Small tables with named rows and columns. After each table, cells are looked up by row and column.

sulo.tsv
	rozinom	vaz	tikizu	farumag	nadekim
neti	121	159	15	118	245
lav	63	152	81	64	229
kip	113	206	39	95	224
puf	90	204	66	73	218
vav	121	160	16	118	244
kitutas	114	206	40	95	224
zafa	90	203	66	73	218
zogomul	68	119	64	80	244
sonipuz	103	124	25	112	252
vib	113	206	39	95	223
goram	114	206	40	95	224
mazosi	68	120	64	81	244
tuse	121	159	15	118	245

What is the tikizu of puf in sulo?
66
What is the rozinom of kitutas in sulo?
114
What is the rozinom of puf in sulo?
90
What is the farumag of vav in sulo?
118
What is the farumag of kip in sulo?
95
What is the nadekim of kitutas in sulo?
224
What is the tikizu of zogomul in sulo?
64
What is the vaz of neti in sulo?
159
What is the tikizu of lav in sulo?
81
What is the tikizu of tuse in sulo?
15
What is the rozinom of mazosi in sulo?
68
What is the farumag of zogomul in sulo?
80
What is the nadekim of kip in sulo?
224
What is the nadekim of tuse in sulo?
245
What is the tikizu of vav in sulo?
16
What is the vaz of tuse in sulo?
159
What is the nadekim of neti in sulo?
245
What is the vaz of zafa in sulo?
203
What is the vaz of vav in sulo?
160
What is the farumag of neti in sulo?
118
Which row has the largest tikizu? lav

Table ledeka
	kameb	tof	loke	manom	sudera
bazunut	137	56	128	143	112
niv	177	100	182	108	122
kodana	113	124	101	209	44
pom	84	161	79	161	119
tugifun	54	85	45	239	35
lusobi	111	142	103	186	72
limamuf	219	163	228	36	195
lanem	180	64	187	120	158

niv, sudera => 122
bazunut, sudera => 112
tugifun, tof => 85
limamuf, tof => 163
niv, loke => 182
tugifun, sudera => 35
limamuf, manom => 36
lusobi, manom => 186
lanem, sudera => 158
lanem, tof => 64
niv, kameb => 177
kodana, manom => 209
bazunut, kameb => 137
tugifun, loke => 45
bazunut, tof => 56

davabu:
      gad  zalip  dut  kikor  dasopad  lel  divuru  kun
tuve  163    224  149     88      251  252     192   63
vas   205    144   99    166      162  140     119   70
zim   142    162  206    188      141  153     188  237

zim, dut: 206
vas, dut: 99
vas, kun: 70
vas, zalip: 144
tuve, dut: 149
zim, divuru: 188
tuve, lel: 252
zim, dasopad: 141
vas, kikor: 166
vas, dasopad: 162
tuve, kun: 63
zim, kun: 237
tuve, zalip: 224
vas, gad: 205
tuve, gad: 163
tuve, divuru: 192
Which row has the largest dut? zim

vope.tsv
	nevu	ter	vimo	luv	kanupi	femuze	nufelov	fumup
nos	-1.29	0.21	-1.70	0.73	-2.89	0.25	-1.55	-2.84
met	1.04	-3.10	2.17	-4.43	4.02	-3.99	1.67	2.23
mapipu	-0.10	-6.07	0.59	-3.03	-1.54	0.94	0.12	-2.88
sulu	3.03	-6.95	3.98	-0.80	-2.62	5.13	3.11	-7.09
gemi	-3.93	-1.96	-3.90	-4.36	0.26	-5.12	-3.67	2.98
veb	2.34	-0.99	2.94	-0.41	1.11	-0.14	2.50	-2.04
munevi	-2.37	-4.09	-3.02	1.32	-8.33	5.31	-2.95	-7.95
daside	-1.64	-5.41	-1.18	-3.62	-1.55	-0.62	-1.42	-1.37
zup	-4.26	-3.20	-4.57	-2.80	-3.35	-1.64	-4.31	-0.68
fim	-2.32	3.36	-2.87	-0.06	-0.09	-4.00	-2.44	1.35
tol	1.02	1.28	1.45	-1.24	3.01	-3.62	1.29	1.39

nufelov of mapipu: 0.12
nevu of munevi: -2.37
nufelov of sulu: 3.11
ter of zup: -3.20
ter of gemi: -1.96
kanupi of veb: 1.11
vimo of fim: -2.87
femuze of munevi: 5.31
ter of veb: -0.99
nufelov of daside: -1.42
vimo of veb: 2.94
luv of met: -4.43
nevu of gemi: -3.93
kanupi of daside: -1.55
luv of sulu: -0.80
nufelov of tol: 1.29

